These are the activations of a small neural network, seen along a few directions. Each row is one input.
In each table, some parts of the input vary, and every possible input appears once, in random order.
Descriptions start from the smaller parts, as in this example, which fits no table here: one of 5 places around a ring, together with either a single point or (one of 2 separate values, together with one of 4 places along a line) or one of 9 places along a line.
Shared parts are said once, and a part with two or three values counts as separate values.

Other details of the inputs shift rows strongly along two fixed directions, in all tables alike. That doesn't count.

A family of inputs:
row 1: -35 -245 -726 497 461 -437 -22 250 -373 176 -342 -81 184
row 2: -236 -332 -738 335 533 -453 124 97 -435 153 -441 10 184
row 3: -332 481 386 -27 73 34 -77 -141 -332 587 -28 -186 -456
row 4: 105 -3 262 -201 -481 251 75 -522 599 -474 365 133 22
row 5: 529 -579 -348 -288 409 243 -98 -82 451 -190 177 224 727
row 6: 243 -359 275 -460 -437 41 122 -502 128 -524 247 -299 -322
row 7: 266 102 283 -18 -545 263 -46 -366 623 -440 430 43 3
row 8: 323 -380 498 -384 -417 9 2 -315 42 -430 351 -360 -358
row 9: -580 676 16 312 -60 -149 276 -329 -12 -195 -97 130 -199
row 10: 461 -817 -183 -562 115 -24 -434 490 41 -84 59 20 330
row 11: -197 618 307 193 220 122 566 -269 -207 38 -299 138 -251
row 12: -443 436 444 31 -181 -3 282 104 -333 423 -172 -366 -224
row 13: -264 -169 -486 -53 391 -211 64 442 -289 694 -582 -59 579
row 14: 546 -631 23 -306 69 -14 -396 236 392 38 11 274 717
row 15: -113 9 -238 196 493 -412 -212 439 -200 319 -445 272 525
row 16: 85 -40 -264 454 381 -323 -143 518 -38 481 -364 392 497
row 17: 510 -483 -128 -202 34 -140 -526 300 508 -88 267 167 664
row 18: -460 682 198 151 -87 -171 266 -241 -99 -97 -268 127 -210
row 19: 210 40 282 -232 -313 419 190 -542 413 -483 507 107 79
row 20: 402 -301 391 -175 -479 -23 -27 -230 179 -387 508 -350 -397
row 21: 281 -657 -531 -527 258 151 -564 -118 376 310 309 25 537
row 22: 366 138 299 -46 -384 432 73 -382 441 -446 574 24 56
row 23: -550 421 142 84 -72 26 213 -49 -304 -135 -380 25 -572
row 24: -141 699 139 532 167 168 436 -196 -76 -31 -41 47 -243
row 25: -173 562 529 280 45 75 381 -76 -328 133 -119 164 -187
row 26: 305 -329 495 -409 -503 97 -109 -198 12 -426 334 -269 -386
row 27: 23 -220 65 -466 -462 256 49 -277 290 -603 411 -122 -367
row 28: 72 -280 -463 374 391 -449 -181 581 -478 373 -345 61 117
row 29: -501 316 -83 327 -120 -149 363 -274 -423 -166 -184 -102 -586
row 30: 445 -574 -502 -343 212 179 -705 25 415 320 402 -77 521
row 31: -670 413 -42 250 -50 47 233 -136 -208 -226 -212 30 -563
row 32: -468 414 80 -3 -97 -74 368 7 -427 -65 -331 -13 -623
row 33: -392 512 -88 344 -138 -35 245 78 -283 -127 -76 -108 -618
row 34: -426 544 155 -90 36 47 77 -324 -262 513 -134 -93 -445
row 35: -351 428 273 333 -118 -26 42 222 -236 -14 -98 -36 -613
row 36: 718 -641 51 -362 417 176 -225 208 274 23 79 181 697
row 37: -266 428 204 253 -139 -126 191 283 -355 55 -45 -74 -664
row 38: -264 522 285 181 20 18 -107 -66 -195 604 148 -166 -494
row 39: -101 -11 -402 222 447 -291 28 258 -123 383 -642 453 539
row 40: -135 153 -592 436 402 -331 -202 285 13 126 -263 236 519
row 41: -664 459 38 175 -198 53 469 -169 -157 260 -138 -269 -219
row 42: 228 -307 270 -485 -525 130 11 -386 98 -521 228 -207 -351
row 43: 12 14 -390 185 620 -127 139 242 -306 375 -506 433 607
row 44: 452 54 603 -114 -395 340 54 -187 376 -257 581 70 -21
row 45: -186 -104 -633 296 317 -132 -70 475 -140 579 -303 -156 564
row 46: -46 -192 -724 462 369 -346 -128 357 -398 174 -359 10 150
row 47: 362 -790 -111 -461 132 74 -571 427 155 -150 1 56 360
row 48: 521 38 628 -136 -228 371 108 -203 441 -271 521 -16 -107
row 49: 349 -658 -478 -215 45 152 -556 283 389 -323 169 23 371
row 50: 184 -58 530 -338 -627 276 -50 -29 361 13 534 -464 -73
Each input here is: one of 5 places around a ring, together with either one of 2 separate values or one of 8 places along a line.
- The inputs of row 5 and row 11 match in every part but the place on the ring of 5. If row 9 is changed in the same way as row 5 into row 11, which row does it become? => row 18
- Which other rows agree with row 26 in the place on the ring of 5? List them by row number. => row 3, row 8, row 10, row 12, row 14, row 15, row 25, row 36, row 47
- Start at row 48 and move only the place on the line of 8, one step at a time. The first step leads to row 44. Which rows follow, in order? => row 16, row 17, row 35, row 37, row 28, row 20
- Start at row 38 and move only the place on the ring of 5, one step at a time. The first step leads to row 3. Which rows follow, in order? => row 34, row 21, row 30
- Start at row 13 and move only the place on the ring of 5, one step at a time. The first step leads to row 12. Which rows follow, in order? => row 50, row 45, row 41

A family of inputs:
row 51: -156 -41 -211 122 228 -210 -86 342 -263 200 -327 82 43
row 52: 279 -504 -173 -413 -64 83 -389 74 258 -9 239 -107 243
row 53: 326 -434 -163 -243 -81 72 -376 114 364 -157 245 29 307
row 54: 12 -20 256 -372 -441 222 -11 -374 303 -253 343 -212 -195
row 55: 64 -53 360 -357 -462 179 23 -269 274 -405 253 -110 -196
row 56: -1 -15 -41 -47 -138 51 -51 -84 208 -155 90 31 97
row 57: 239 -395 -413 99 287 -154 -255 368 13 136 -67 82 411
row 58: -60 94 -113 117 321 -49 -14 165 -145 480 -201 91 246
row 59: -108 339 463 -28 -391 180 257 -487 3 -233 289 -239 -594
row 60: -26 73 -15 141 331 -114 25 275 -183 340 -283 193 261
row 61: -98 -66 -257 155 246 -165 -47 233 -295 324 -179 -85 24
row 62: 170 -111 -52 -88 -81 139 -6 -161 268 -274 176 78 147
row 63: 227 -147 -74 33 17 9 -53 -51 142 -153 136 61 117
row 64: 18 -84 -53 -149 -15 116 40 -200 93 -81 82 -52 21
row 65: -44 -89 -167 183 238 -226 -8 347 -325 188 -292 20 22
row 66: -187 290 150 240 40 -121 266 -44 -319 -20 -193 21 -329
row 67: -590 760 247 421 -7 -90 559 -177 -458 -8 -356 41 -590
row 68: -63 404 256 186 -27 78 126 -73 63 80 44 75 -35
- The inputs of row 65 and row 57 match in every part but one. If row 51 is changed in the same way as row 65 into row 57, which row does it become? => row 53
- What is each input in this table made of? => one of 3 separate values, together with either a single point or one of 5 places around a ring
- Change only the choice among 3 separate values in row 67. List by row number the other rows that result. => row 62, row 64
